Each row below holds a small network's activations on one input, seen along a few directions.
In each table, some parts of the input vary, and every possible input appears once, in random order.
A made-up example of a description, with smaller parts first: one of 2 separate values, together with either a single point or one of 9 places around a ring or (one of 5 places around a ring, together with one of 6 places along a line).
Shared parts are said once, and a part with two or three values counts as separate values.
In the rows, 128 means zero.

Rows:
x1: [112 176 229 134 123 167 121 198 100 112 131  94 132 109 124]
x2: [114 126  31 115 165  53 149  98 186 112 115 167 107 170 123]
x3: [ 95 199 183 139 168 118 103 169  97  95  94 112  88 129 117]
x4: [ 66 128 130  79 129  81 105 177 180 139  97 122  82 125 139]
x5: [159  55  52 129 105 136 155  71 151 162 167 145 132 145 130]
x6: [143 145 196 153 104 185  91 179  75 146  86  93 151 106 107]
x7: [182 122 102 190 144 173 156  65  68 121 162 137 138 146 114]
x8: [123  85  79 108 121 116 188  87 175 129 214 142 114 150 150]
x9: [163 174  66 186 188 103 129  81  86  97  83 159 124 169  95]
x10: [105 189 172 147 160 123  93 163  89 106  79 111  94 128 112]
x11: [141 194  85 174 202  89 150  92 101  71 111 156 112 172 106]
x12: [171 132 112 184 150 166 167  70  75 109 178 135 132 148 121]
x13: [146  58 127  89  66 147 113 109 154 171 140 128 175  88 149]
x14: [149 152 133 170 164 153 187  81  91  87 209 134 120 152 132]
x15: [116 179 162 153 153 130  83 157  81 118  65 112 101 127 107]
x16: [127 169 151 159 147 137  74 151  74 131  50 112 108 127 101]
x17: [ 78 118 120  87 123  86  95 171 172 150  83 121  88 124 133]
x18: [134  68 137  82  70 140 123 116 161 160 156 128 168  88 156]
x19: [123  77 146  75  75 133 134 122 169 149 172 129 162  89 163]
x20: [ 85 105 177  72  81 128 125 205 183 158 136 103 125 104 146]
x21: [123 166 218 142 116 172 111 192  92 122 116  93 138 107 119]
x22: [102 136  40 107 170  48 161 103 194 100 129 167 101 171 129]
x23: [152 184  75 181 195  96 140  87  94  84  97 158 118 170 100]
x24: [102  99 101 100 112 101  74 158 157 173  53 121 102 124 121]
x25: [138 107  14 128 154  68 127  87 171 136  86 169 120 168 111]
x26: [138 158 207 131 125 166 142 122  93  94 183 120 162  95 151]
x27: [119  75 148  93  66 147  93 186 158 190  90 101 146 103 127]
x28: [ 90 109 111  94 117  93  84 164 164 161  68 121  95 124 128]
x29: [111  88 156  67  80 128 145 128 177 139 188 130 156  91 170]
x30: [108  85 158  87  71 140 104 193 166 179 105 101 139 103 134]
x31: [130 204  95 166 209  84 161  97 109  60 125 156 106 173 111]
x32: [133 155 207 148 110 178 101 186  84 134 101  93 145 106 113]
x33: [147  65  61 123 110 129 166  76 159 150 183 143 126 147 137]
x34: [160 142 123 178 157 159 177  76  83  97 193 134 126 150 127]
x35: [170 127 174 151 106 185 112 104  69 128 136 120 181  89 132]
x36: [135  74  70 116 115 122 177  82 167 139 198 143 120 148 143]
x37: [ 97  95 168  80  76 133 114 199 174 168 121 102 132 103 140]
x38: [149 147 196 138 118 172 132 116  85 104 168 120 168  93 145]
x39: [159 137 185 145 112 178 122 110  77 116 152 120 174  91 139]
x40: [126 116  23 122 159  60 138  92 178 124 100 167 113 169 117]
What is each input in this table made of?
> one of 2 separate values, together with one of 4 places along a line, together with one of 5 places around a ring
The inputs of x19 and x13 match in every part but the place on the line of 4. If x38 is changed in the same way as x19 into x13, which row does it become?
> x35
The inputs of x16 and x10 match in every part but the place on the line of 4. If x24 is changed in the same way as x16 into x10, which row does it become?
> x17
Which other rows does x1 become when the place on the line of 4 takes its other values? List them by row number.
> x6, x21, x32
Which other rows does x18 become when the place on the ring of 5 takes its other values? List them by row number.
> x28, x30, x33, x40
Which other rows does x1 become when the choice among 2 separate values takes its other values? List them by row number.
> x20

Rows:
x41: [100  88 128  69 106 117 207 152 226 122 226 142 171 128 173]
x42: [134 135  34 141 169 131  89  50 148 101 140 175  96 160  99]
x43: [ 54 176 177  85 158  85 163 218 203  75 163 126 114 126 155]
x44: [111 163 211 160 146 177  59 203  60 144  34  96 143  89 119]
x45: [ 64 125 202  53  74 121  43 221 158 173  58  74  75  92 119]
x46: [151 141  78 101 170  17 119  64 149 123  57 201 151 118 152]
x47: [101 192 203 152 176 139 131  92  48  78 185 109  56 119 157]
x48: [214 135 143 156  87 182 176 114 103 119 172 129 218 136  97]
x49: [116  29 155  54   8 150  78 163 181 220 127  90 134  81 142]
x50: [154  96  29 182 193 115 150  98 146 129 118 122  82 215  84]
x51: [148  88 154 138 118 174 181  32  77 123 248 128 112 100 171]
x52: [170  61 161 156  79 213  94 147  84 187 104 113 199  73 147]
x53: [118 121  17 177 151  81 191 145 127 170  92 144  46 210  96]
x54: [125 136  31 118 144  70 107  48 133  83  92 156 161 125 131]
x55: [159 234 198 177 142 147 133 173  79  71 103 113 162 146  77]
What is each input in this table made of?
> either one of 5 places along a line or (one of 2 separate values, together with one of 5 places around a ring)
Which of the alternatives is x41?
> one of 2 separate values, together with one of 5 places around a ring
Which other rows does x52 become when the place on the ring of 5 takes its other values? List them by row number.
> x41, x48, x49, x51

Rows:
x56: [210 142 149 174 131 197  66  79  59 109  94 135 206  95  97]
x57: [ 90 210 102 133 232  38 180 120 152  48 115 174 111 156 144]
x58: [ 72 147 229  60  76 158 100 218 163 137 148  76 106  99 129]
x59: [186 136 162 211 143 202 153 128  44 131 143  88 130 154  96]
x60: [126  38  67  89 105 102 131  39 148 176 164 152 105 105 173]
x61: [112 104 200 101  61 148  97 240 137 205  57  99 133  94 124]
x62: [ 63 109 204  99  85 181  90 242 156 167 127  72  91 102 139]
x63: [ 88 161  48 169 205  97 135 135 140  97 116 140  45 193  97]
x64: [112  39  48 113 107 144 171 101 191 157 215 137 101 153 147]
x65: [145  27  51 119  98 122 178 106 184 184 173 123 117 168 129]
x66: [127 167  31 153 167  63 103 107 115 108  31 154 122 168 100]
x67: [122  76  78  74  96 124 179  78 200 124 231 139 115 149 137]
x68: [149 160  41 138 180  77  55  89 144 104  26 169 138 163  89]
x69: [132  89  94  77 103  87 187  77 204 102 232 158 144 127 169]
x70: [148  46  30 102  71 109 142  73 170 170 131 149 181 117 144]
x71: [120 100 196  74  65 157  12 193 154 169  39 105 185  59 115]
x72: [106 161  69 146 200  58  96  70  97 115  64 155  46 151 129]
x73: [148 148 159 207 150 223 146 122  53 105 188 105 116 142 115]
x74: [204 146 154 208 130 189 154 121  34 146 116 130 158 133 102]
x75: [166 148 182 182 149 178 107  59   9 121 136 121 115  95 142]
x76: [153 188 188 168 139 200 157  97  61  76 206 109 133 140 103]
x77: [189 150 141 190 116 186 115  95  26 113 101 117 191 102 109]
x78: [119  85 100  74 135  82 211  87 199 105 215 170 165 115 193]
x79: [102 215  96 137 200  42 156 109 156  43 132 162  89 168 119]
x80: [147 196 212 168 179 156 187 105  61  59 191 142 186 110 160]
x81: [124 149  52 173 197  76 140 141 131 125  73 125  60 210  80]
x82: [169  45  40  89  87 122  93  56 198 166 125 165 196 113 131]
x83: [ 68 157 251  58 115 115 128 228 160 121 135 108 158  65 182]
x84: [141 161  43 170 181  63 141 134 122 140  45 166  89 193  89]
x85: [ 95 202  78 132 194  78 146 111 150  66 132 142  60 189  85]
x86: [160 201 206 172 145 161 163  95  65  54 208 130 163 120 136]
x87: [ 80 161 246  63  82 119 105 218 165 117 150  95 136  76 159]
x88: [ 97 107 187  86  47 145  59 213 126 174  43  86 169  64 129]
x89: [ 96  95 207 106  76 161  97 245 149 191  84  59 105 116 120]
x90: [163  39  42 118  83 110 180  99 177 200 146 162 146 147 136]
x91: [ 78 104 225  76  80 137  48 180 109 182  76  89  96  55 161]
The inputs of x77 and x70 match in every part but one. If x56 is changed in the same way as x77 into x70, which row does it become?
> x82
What is each input in this table made of?
> one of 4 separate values, together with either a single point or one of 8 places along a line
Which other rows does x62 become when the choice among 4 separate values takes its other values? List them by row number.
> x63, x64, x73
Which other rows does x85 become when the choice among 4 separate values takes its other values? List them by row number.
> x58, x67, x76

Rows:
x92: [113 120 119 153 169 116 158 124 116 143 140 129  69 159 138]
x93: [145 105 105 114 125 120 158 111 163 113 155 156 195 119 158]
x94: [165 145 193 151 111 156  90 129  70 134  92 117 168  98 116]
x95: [123 101 120 131 136 156 132  87 134 126 188 121  87 138 129]
x96: [146 127  98 134 151  85 121  94 108 143  77 152 113 129 131]
x97: [ 94  83 154  92 100 140 115 201 175 170 133 100  90 127 130]
x98: [139 119 125 110 104 113 194 120 160 111 186 137 160 135 146]
x99: [110 141 110 129 175  84 129 109 122 110 106 157 122 115 159]
x100: [158 164  95 148 155 103 109 119 127 106  69 142 135 155  84]
x101: [125 162 114 165 173 135 143 152 134 110 134 123  94 188  92]
x102: [146 146 209 162 130 199 129 164  76 132 153  92 120 117 127]
x103: [112 138 132 103 121 116 136  79 137  95 186 132 106 120 143]
x104: [ 83 110 150  71 109 109  89 173 184 145  98 119 149  91 154]
x105: [121 113  81 156 146 115 138 112  94 152  96 128  89 148 129]
x106: [119 123 113 105 143 123 101  71 139  96 154 149 141 104 154]
x107: [131  97  82 135 114 152 109  77 111 139 147 122 107 131 120]
x108: [ 98  81 119 104  73 141  96 183 156 182  89 106 108 117 124]
x109: [118  99 138  83  80 111  80 158 171 177  70 124 137 104 127]
x110: [122 180 105 142 178 104 118 136 141  75  98 150 144 140 110]
x111: [115 200 124 139 157  96 149 147 137  80 134 136 112 163 103]
x112: [179  96  93 121 102 119 146  99 146 152 130 157 185 130 127]
x113: [149  83 112 139 120 151 190 127 158 146 190 128 140 147 127]
x114: [126 183 223 128 116 163 139 154  76 102 147 108 142  99 134]
x115: [103 158 129 128 153  76 162 118 119 112 141 141  88 135 150]
x116: [148 135 172 174 106 188 105 151  57 141 113  91 141 109 117]
x117: [155  81  74 144  97 149 165 117 134 160 149 133 159 139 120]
x118: [128 163 206 138 137 165 103 143  82 101 116 124 178  80 140]
x119: [ 81 123 167  61  89 100 122 188 177 143 132 100 115 109 141]
x120: [133 152  78 169 151 133 124 137 113 116  89 119 112 176  83]
x121: [155 112 100 111 119 122  91  60 123 132 128 146 133 118 126]
What is each input in this table made of?
> one of 5 places around a ring, together with either one of 2 separate values or one of 4 places along a line
The inputs of x99 and x115 match in every part but the place on the ring of 5. If x93 is changed in the same way as x99 into x115, which row does it become?
> x98
Start at x103 and move only the place on the ring of 5, one step at a time. The first step leads to x106. Which rows follow, in order?
> x121, x107, x95
Which other rows does x101 become when the place on the line of 4 takes its other values? List them by row number.
> x92, x95, x113
Which other rows agree with x108 in the place on the ring of 5? List them by row number.
> x105, x107, x116, x117, x120

Rows:
x122: [ 99 117 160 101  99 142 125 148 139 149 158 128  99 106 148]
x123: [153 102  58 156 139 152 155  85 138 119 169 136 129 170 103]
x124: [141 140  77 156 171  98 129  56  89 103 113 156 121 132 139]
x125: [ 80 140 156 121 131 136 113 160 116 131 125 117  96 109 146]
x126: [103 100 134 118 138 114  99 151 133 157  86 110 100 120 139]
x127: [148 173 200 150 137 167 108 168  90 114 102 120 166 112 116]
x128: [112 135 149 111 144 117  82 156 147 132  85 114 103 128 113]
x129: [161 109  67 163 139 138 161  88 117 143 151 144 103 171 105]
x130: [ 90 175 170 114 137 138  95 165 129 107 126 120  99 118 120]
x131: [148 115  74 126 144 117 136  39 133  99 163 161 153 128 138]
x132: [121  79 139  97 107 119 109 139 155 177 119 120 105 119 143]
x133: [128 176 200 129 118 152 106 155  93 106 122  91 128 119 109]
x134: [128  94 109  94  74 108 116 151 161 179  95 135 141 117 128]
x135: [145 130  62 187 166 133 149 100  95 125 119 133  98 174 105]
x136: [152 164  77 184 170 135 130 104 111 102 120 137 103 184  80]
x137: [157 118 192 140 101 170 136 153  99 157 135 127 166  94 141]
x138: [120 148 119 109 111 107  89 168 152 133  59 128 138 128  99]
x139: [123  88  99  87  75 123 109 149 181 155 113 126 168 114 128]
x140: [113 147  88 143 176  72 182 124 137 103 130 147 110 159 141]
x141: [151 112 182 131 101 184 128 151 119 132 153 117 192  91 140]
x142: [149 174  91 152 175 100 110  61 104  79 115 160 125 143 115]
x143: [139 140 187 159 131 165 126 164  76 138 102 117 162 100 141]
x144: [156 121  82 132 145 104 143  42 112 124 145 168 126 129 140]
x145: [122 122  84 113 149  90 189 108 182  99 178 150 140 156 142]
x146: [114  73 129  90 108 133 102 137 177 152 136 111 132 115 142]
x147: [133 112 181 110  80 168 127 137 123 123 173  88 154 101 134]
x148: [110 114 105 115 105 104 107 163 138 158  61 123 134 119 125]
x149: [138 118 192 118  80 154 135 139 102 147 155  98 128 104 135]
x150: [122 179 103 139 181  74 163 129 150  80 132 151 115 169 116]
x151: [129 128  93 119 150  76 196 111 162 123 161 158 114 157 143]
x152: [ 93 112 150  94  99 156 118 145 160 125 174 119 125 103 148]
x153: [119 141 187 137 111 149 124 150  79 130 122  87 125 108 134]
The inputs of x149 and x133 match in every part but one. If x151 is changed in the same way as x149 into x133, which row does it become?
> x150
What is each input in this table made of?
> one of 4 places along a line, together with either one of 3 separate values or one of 5 places along a line
Which other rows agree with x141 in the place on the line of 4? List them by row number.
> x123, x131, x139, x145, x146, x147, x152
Which other rows agree with x126 in the place on the line of 4? List them by row number.
> x124, x125, x135, x140, x143, x148, x153
Which other rows does x127 become when the place on the line of 5 takes its other values? List them by row number.
> x128, x130, x133, x138
